cols: Y J N V P E
D: [-24  25 -55 -18 -66  36]
H: [  3   5 -11  -3 -29  16]
T: [ -1  14 -29 -10   1   7]
Z: [ 82  33 -67 -16 -48  61]
C: [38 -3  8  5 -9 12]
X: [ 25 -55 -19 -66  36  51]
where: [51] : X, 5
down: [-29   1 -48  -9] : P
down: [-10 -16   5] : V
rev: [-48 -16 -67] : Z
rev: [ 36 -66 -18 -55  25] : D

cols: fala fon Zusuk vepa nel
W: [-18  10  10 -15 -72]
S: [-20 -26 -11  17  15]
L: [-14  21  -7  22   0]
U: [-22  52  14  -4  20]
B: [ -6 -52  -7  -6  46]
G: [ -8   0 -11  37  61]
R: [  6  47 -49   2  15]
M: [ -8 -72  10  10 -15]
K: [  1  52  17 -27  10]
F: [-34  21 -28 -12  -5]
down: [-20 -14 -22] : fala
where: [1] : K, 0
rev: [14 52] : U
where: [2] : R, 3
rev: [-72 -15  10  10] : W
where: [-5] : F, 4

cols: miru befo masus Kugi zem rimi Tipab Guka keka
sile: [-17   4   4  34  51 -20  81 -12  18]
Guz: [-17 -16  43 -32 -29  35 -65   3 -11]
mon: [-14 -13  37 -28 -26  29 -56   3 -10]
Zaton: [-14 -13  37 -27 -25  29 -55   3 -10]
rero: [ 19   8  -9   5  -5 -13   5   4  -1]
dulot: [ -1  -2   6  -4  -5   4 -10   1  -2]
luzo: [  1   6 -24  19  22 -16  41  -4   8]
Nudi: [12  5 -4  2 -5 -7  0  3 -1]
dum: [ 3  1  0  0 -2 -1 -1  1 -1]
down: [3 1] : Guka
[-17 -16  43 -32 -29  35 -65   3 -11] : Guz

cols: rizin Bugon fetet zap
sop: [-23 -32   6  70]
Gotak: [-34 -13  81  82]
medam: [-33  -2 -13 -18]
Liv: [ 10 -22  -1  25]
gup: [ 20  -7 -10  -6]
Duga: [ 23  -2 -13 -18]
where: [82] : Gotak, 3
where: [-32] : sop, 1

cols: Siru bof voda rizul gepo kepo
Merek: [-52   0  22  29  -2 -21]
Nid: [ 17 -53  11  29 -10  21]
tisud: [ -9 -21 -51   0  22   7]
rev: [ 22   0 -51] : tisud
where: [17] : Nid, 0
rev: [-53  17] : Nid

cols: raf Lum lale mir nif
sogol: [-46 -54 -23 -41  14]
bem: [-65 -53 -48 -48  41]
maf: [-46 -54 -23 -41  40]
where: [14] : sogol, 4
down: [-54 -53] : Lum
[-46 -54 -23 -41  40] : maf
rev: [-48 -48] : bem

cols: goruk nog bam dofeg vavof
folan: [-21 -48 -12 -28 -41]
bul: [76 12  9 -6 35]
Lud: [-21 -48 -12 -28 -14]
Kul: [ 11 -34  -8 -30 -19]
lur: [-33  12  -1  10  -1]
Pip: [-21 -48   0  13   5]
down: [-8 -1] : bam
where: [76] : bul, 0
[-21 -48 -12 -28 -14] : Lud

cols: lige mifit vafe Poguf
Lolas: [ 0 14  0 -1]
lufu: [ 6  0  8 -3]
vif: [-39 -10 -35 -18]
vabit: [18 35 -3 35]
vefu: [ 14 -25  70  82]
Semu: [-36  -1 -58 -40]
down: [ 35 -25  -1] : mifit
rev: [-1  0] : Lolas

cols: ner Lezi fafe kuga fof zoni Fef pel
Susa: [ 32  24  11 -30  56  38 -25 -55]
votel: [ 58  22  -9 -26  75  -5 -23 -56]
fulin: [ -6  -6  -5 -39 -23  41 -58  36]
Rig: [  0  -8   2 -41 -29  55 -63  31]
rev: [ 36 -58  41 -23 -39] : fulin
where: [31] : Rig, 7

cols: dinun mez Bab Zefar sar durok
guva: [ 22 -20   2  -1  11  -2]
kurur: [ 64   7 -34   2  43   6]
zamag: [32 64  1  7 29 -1]
Tuf: [ 10 -44 -21  -5  27  -7]
vug: [  7  64  32   1 -66   7]
[  7  64  32   1 -66   7] : vug
rev: [ 1 32 64  7] : vug
down: [ 7 -5  1] : Zefar
rev: [32 64  7] : vug

cols: tib Simov Fuzo fubiz nalib
sular: [ 4 56 39  2 -1]
Zup: [49 46  2  0  0]
Zeg: [ 0  0 26 65 66]
Fos: [ 0  0 26 65 10]
sako: [ 1 22 66  9  2]
Gam: [ 1  1 22 66 11]
kef: [49 46  2  0  3]
sug: [ 0  3 26 65 66]
[ 0  0 26 65 66] : Zeg
where: [10] : Fos, 4
rev: [11 66 22  1] : Gam

cols: fem Buv bel segi zozo leb
fuva: [  7 -40  39 -52 -13  -6]
ferok: [ 82 -31   5 -42  53  46]
zag: [  5 -43  53  45   6   6]
fupi: [ 82 -31   5  56  53  46]
rev: [ -6 -13 -52  39 -40] : fuva
down: [-40 -31] : Buv
rev: [ 53 -42   5] : ferok
down: [-6 46] : leb
where: [39] : fuva, 2
down: [ 5 53] : bel

cols: sesi Muke pibe fufir tedu zepal pab vibo motob parel
boza: [ 16 -11   1   2 -10 -23  30   4  30  12]
rit: [  2 -10  15  -1 -20 -28  18  23  23  27]
tav: [ 27  11 -24  -8  10 -23  49  -3  27   1]
Rugu: [ 12 -24  11   1  -3 -18  34 -10  43   8]
Zesok: [  4  -1 -15   7 -16 -36  13  21  13  30]
tuze: [ 19  -8  27  -4  -3 -25  35   1  30  11]
lirad: [ 14 -14   4  -4 -14 -26  36   1  43  26]
ruzu: [  7 -29  18  -2 -21  -7  48  20  29  17]
Fodif: [ 21  30  34  -7  26 -35  11  12  11   4]
gini: [  2 -10  -7  -4 -21 -22  27  12  30  10]
ligu: [ 26 -10  12 -11   4 -14  42  -4  42  16]
[ 16 -11   1   2 -10 -23  30   4  30  12] : boza
where: [19] : tuze, 0
down: [ -3 -10] : vibo
[ 12 -24  11   1  -3 -18  34 -10  43   8] : Rugu

cols: gav ruv nabib sav rafu lovez Deme Zugug zafud loko
darov: [ -6  12  -9 -13 -15 -18  13  -4  -6  17]
Nata: [-5 -5 -4  0 16 20 32 -2  2 -9]
denut: [ 20   0 -33 -15   9 -14  -9   4   5  32]
Zun: [-25  25  13  -9   0 -15   2  17 -10   0]
sokez: [ 28 -29  -9  15 -13  -8   8   2  -3  25]
Rel: [ 10   9  13 -10  21 -16  20  -2   7  36]
Libes: [ 23  20 -27  -4  23  -2  38   7  -2  14]
tode: [ 18  21   9 -16  13 -10 -65 -16  12  -8]
where: [10] : Rel, 0
rev: [-16  21 -10  13   9] : Rel
rev: [  7  38  -2  23  -4 -27  20] : Libes
down: [13 32 -9  2  8] : Deme
down: [ 15 -10] : sav
where: [4] : denut, 7

cols: Peg kad darir mumip kolir
lekas: [-50  23  35 -38 -70]
Bufe: [ 42  51 -73 -59 -46]
vez: [-78  26  25 -77 -21]
Momib: [  2  10  74   8 -37]
fegid: [-58 -68 -12 -43 -41]
ril: [ 23 -63  -3  67  36]
tobo: [ 38 -68 -12 -71  23]
Seseg: [23 34 -3 67 36]
diga: [-61 -31 -31  75  52]
Vuk: [-65  72   5  22 -51]
Tora: [ 42 -16 -13 -42  51]
down: [-31   5] : darir
[ 38 -68 -12 -71  23] : tobo
where: [-58] : fegid, 0

cols: rera dedu Kunif ser Tafi gozif
refup: [ 40  23  -4 -37  38  36]
zofo: [ 13  25 -33 -15 -57 -58]
kika: [ 57  46 -38 -57 -12 -11]
vive: [ 25  13 -24 -45 -11 -16]
Teris: [-38 -57  46  57 -12  48]
memeg: [-75 -70  39  65  13  27]
down: [-37 -15 -57 -45  57] : ser
[ 13  25 -33 -15 -57 -58] : zofo
rev: [-12 -57 -38  46  57] : kika

